A small network was shown many inputs. Here are its activations along a few directions, one row for each input.
Each table varies a few parts of the input and shows all the possible inputs, shuffled.
Descriptions start from the smaller parts, as in this example, which fits no table here: line(6) and (point or ring(11) or (values(3) and ring(5))).
Shared parts are said once, and a part with two or three values counts as separate values.

Other details of the inputs vary at random and push rows far along two fixed directions, the same in every table; ignore that.

Rows:
x1: [ -0.1  16.2 -36.3  38.2   3.6   8.8   7.9  -7.7  17.0 -41.0  50.4  -6.3
 -25.3  -4.8   8.1]
x2: [  7.2 -16.6 -13.3  27.4  11.5 -12.9  -1.1 -22.9   5.0 -36.4   0.7 -18.8
  -1.3  16.1  16.9]
x3: [-13.7   9.5 -12.5 -11.6   2.9 -13.7  14.3 -28.3 -14.5  -8.1   8.0 -35.5
  27.0   3.2 -20.6]
x4: [ 23.7 -15.0  51.7  28.9 -21.0   2.3  49.6 -13.3 -50.6  42.6 -36.4 -22.8
  24.5 -15.7 -44.3]
x5: [ 35.7 -12.1   2.8  25.8 -28.1  86.2  41.5  39.3  -8.0  36.8  41.7  47.0
 -54.9 -35.6 -43.9]
x6: [-40.1 -33.3   8.6 -78.6  38.6 -47.7 -24.7 -37.7 -21.8 -13.4 -86.9 -52.2
  66.2  37.9 -13.4]
x7: [ 46.7 -13.3  24.8  38.9 -49.3  38.4  27.0  46.9 -25.6  28.9  30.4  57.9
 -71.2 -42.3 -44.9]
x8: [-62.8 -55.7  71.5 -30.9  -8.2   2.2  36.7  19.1 -41.4  83.9 -59.8 -10.8
  28.8  55.2 -60.8]
x9: [  4.5  -6.3  18.1  -2.2  42.5 -30.2 -12.6  11.9  13.5  -8.8 -21.1 -17.6
  -7.3  -2.3  24.6]
x10: [-37.4 -21.3  82.8   8.1  29.1  10.9  72.3 -38.6 -34.0  55.5 -51.8 -21.5
  41.3  65.2 -66.1]
x11: [  2.4 -10.0 -56.9 -40.5  30.2 -13.9 -68.8  17.4  26.5 -72.2  -1.4  -9.3
 -15.0   3.9  44.8]
x12: [-15.8   8.5 -64.2 -22.8  33.0 -10.8 -94.1  32.0  27.0 -38.7   0.6   1.7
   3.8   1.5  58.8]
x13: [ 26.8 -10.5   3.1   9.3  -2.4  17.4 -19.6  42.9  -5.7  -9.6  -2.9   9.8
 -34.2 -32.8  -5.2]
x14: [-17.9   7.0  -6.1  44.9 -35.0  17.1  23.7   4.7   8.7   4.0  34.5  15.4
 -12.2  11.9  28.4]
x15: [-20.1   5.0  31.9   3.6  40.1 -42.9  -6.6 -20.5  -5.7 -21.0 -58.0 -44.1
  27.5  42.0  14.3]
x16: [  1.8   6.0  36.9  -5.0  -6.6  27.4  47.2 -35.7 -27.0  38.3  -6.2 -11.5
  30.0   9.7 -39.2]
x17: [ 48.2  45.2 -30.7  63.8 -38.1  29.9   5.7   8.4  47.0 -39.4  70.5  52.2
 -45.2 -20.9  29.0]
x18: [ 16.1   0.2  54.9  17.7 -34.7 -14.2  57.5 -18.7 -52.7  43.8 -26.8   3.6
  12.6   3.7 -48.2]
x19: [-11.8   5.2  11.1 -45.6  18.6 -29.2 -32.3  -6.4 -15.4 -18.7 -57.6 -29.9
  35.5  -8.7   2.3]
x20: [-30.1   6.4  16.0 -41.5  65.8 -11.5   3.4 -12.2  24.3   0.0 -18.9 -12.4
  16.4  39.9  14.9]
x21: [ 30.4  -7.2  31.1  32.0 -13.1  18.1  46.2  19.3  23.5  37.9  25.3  43.7
 -29.8  -8.5 -23.3]
x22: [-33.9 -21.8  27.9 -20.8 -44.9  15.2  22.0   0.0 -28.7  56.6 -14.8   1.6
  23.7  -2.8 -31.9]
x23: [-32.3  31.8 -12.0 -79.8  44.9 -43.1 -66.2  11.7  44.6 -51.6 -40.6  -0.6
  25.3  56.2  31.1]
x24: [ 35.1  -3.7 -36.3  15.8 -20.5   3.6  -5.8 -22.8  -4.6 -36.9  25.2 -11.2
   3.4 -26.4  19.9]
x25: [ 21.6   4.3  17.0  18.6   2.3 -18.4  13.5  17.6   7.2   1.8  17.6  30.0
 -44.3 -10.4  11.7]
x26: [-22.3  18.5 -52.2 -30.8  57.8 -33.6 -41.4   2.8  49.1 -60.1  34.1 -21.3
 -15.1   7.6  49.3]
x27: [ 35.1 -42.9   3.3  83.2 -19.6  43.7  31.4  33.5  -7.8  70.8  44.8  36.4
 -36.9 -49.0 -17.3]
x28: [ -2.6  13.3  17.7 -34.4 -14.7 -26.1  -7.4  -7.2 -23.3  -0.1 -32.2   8.1
   6.5  -7.3 -16.3]
x29: [ 11.2   0.6 -44.7   7.4 -21.3  19.6 -45.9   7.3  -1.5   8.1  16.6  11.0
   5.5 -49.5  17.3]
x30: [ 58.1  55.3 -39.5  29.7 -52.8  24.7  -6.3  -1.4  34.4 -34.8  70.5  42.2
 -21.0 -42.6  28.5]
x31: [-33.2  16.9  -4.2 -19.4 -24.0 -14.9  -1.9 -17.4  -5.7   4.9   0.1 -18.5
  39.1  23.9  29.6]
x32: [-13.6 -31.4  20.2 -15.9 -18.4  20.4  48.1 -12.8 -38.9  52.2 -19.0 -21.1
   9.3 -17.8 -82.1]
x33: [-22.9  19.0 -65.8 -53.1  39.4 -13.0 -61.9  20.8  33.7 -65.7  16.2 -18.8
 -19.7   9.3  31.0]
x34: [-44.8  -3.6   8.3 -31.5  35.0 -51.7 -32.8 -40.4 -23.9  22.4 -67.1 -56.8
  86.8  49.8  10.5]
x35: [ -1.4  16.3  14.2 -40.9 -15.2  -5.9  -3.5 -10.7   8.4   8.8 -26.2  13.1
  25.5   3.0 -23.1]
x36: [-16.3  25.6 -53.9  25.1  29.3 -22.8 -64.6 -10.0  30.7 -46.6  10.4 -13.2
  15.7  18.1  74.5]
x37: [ 25.5 -68.8  33.2  38.4   1.0  14.3  54.1   5.6 -16.7  44.0   3.9   3.6
 -23.8 -14.8 -40.3]
x38: [-16.9  -1.5 -14.3   9.0  -8.9   2.9  -3.8  23.2  31.7   6.1  44.8  19.1
 -24.9  -3.4  46.7]
x39: [ 40.9  39.9 -54.6  -7.2 -30.5  64.6 -19.5   2.6  24.7 -24.7  66.2  34.6
 -39.9 -66.0  19.2]
x40: [ 19.1  24.3  10.4  46.6 -18.3 -11.3  18.4  -2.0  -3.3 -19.9  15.2  23.2
 -32.4   3.5   9.6]
Each input here is: ring(5) and (values(2) or ring(6)).
- The inputs of x19 and x4 match in every part but the ring(5) part. If x39 is changed in the same way as x19 into x4, which row does it become? => x16
- The inputs of x7 and x28 match in every part but the ring(5) part. If x11 is changed in the same way as x7 into x28, which row does it become? => x6
- Start at x23 and move only the ring(5) part, one step at a time. The first step leads to x21. Which rows follow, in order? => x17, x30, x35
- Start at x31 and move only the ring(5) part, one step at a time. The first step leads to x14. Which rows follow, in order? => x38, x8, x22
- Start at x20 and move only the ring(6) part, one step at a time. The first step leads to x26. Which rows follow, in order? => x37, x9, x25, x21

Rows:
x41: [  0.4  -9.0  23.2  13.8   0.3 -13.1  35.5 -31.6 -27.6   2.6 -22.3 -29.0
  18.8  13.2 -28.7]
x42: [ 22.7   1.1 -41.8  54.9 -17.6  45.0   0.9  37.6  40.9 -10.3  88.5  45.4
 -64.1 -30.8  34.6]
x43: [-12.6 -23.2  43.9 -10.3  28.0  -6.7  21.0  24.7   1.8  24.0 -26.1   9.9
 -18.6  30.7 -28.1]
x44: [-17.2 -38.7  14.3  17.7   5.0  -5.1   4.0   0.4 -24.4  38.5 -26.8 -19.4
  22.7   9.9  -9.9]
x45: [-10.9  -3.5  47.4  21.1  18.4 -15.7  44.9  -8.6   4.6  17.5 -13.2   0.4
   0.3  45.8 -13.4]
x46: [ -9.9  59.7 -62.8 -72.4   5.0 -25.7 -89.1  12.5  43.9 -85.9  13.7  10.9
  -6.4  -4.1  67.5]
x47: [-22.3 -36.7   3.9   0.9   4.9   4.9  18.4 -12.2 -26.9  22.7 -16.2 -31.1
  19.8   8.0 -28.5]
x48: [  3.4  10.3  32.1   1.4   4.5  -1.2  30.7 -31.4 -11.8  24.6 -23.4  -8.6
  31.1  11.3 -24.1]
x49: [  3.5 -32.8  30.2  -3.1   9.8 -18.7  -0.1  12.9 -25.4  26.9 -44.2  -7.4
   2.7  -3.5 -23.4]
x50: [  4.9 -10.9  34.3  30.8   0.7 -23.3  21.5 -18.1 -25.1  18.0 -32.3 -17.2
  22.5  14.2 -10.4]
x51: [ -0.9  22.9 -17.8 -58.3  33.9 -12.7 -51.5   2.4  22.3 -34.0 -20.7  -6.3
  15.6   2.5  22.9]
x52: [ 43.5  51.5 -34.8  37.0 -68.5  33.9   6.6   3.5  14.8 -28.5  77.3  44.5
 -38.7 -49.6  23.9]
x53: [ 62.2 -33.9  -1.6  54.8 -53.3  58.5  45.0  30.1 -28.4  24.6  47.4  34.0
 -64.1 -78.0 -55.9]
x54: [-41.6  25.5 -33.9 -49.7  -1.9 -14.2 -42.6  -7.8  16.8 -23.0   1.4  -9.6
  26.9  20.3  36.8]
x55: [-25.2  17.7 -36.6 -38.7  30.8  -5.8 -45.0 -14.3  24.5 -17.6  -3.3 -16.5
  31.5  10.0  36.8]
- What is each input in this table made of? => values(3) and (point or line(4))
- The inputs of x46 and x54 match in every part but the values(3) part. If x43 is changed in the same way as x46 into x54, which row does it become? => x42
- List by row number the other rows that have the values(3) part in common with x41. => x45, x48, x50, x52
- Change only the values(3) part in x44. List by row number the other rows that result. => x49, x50
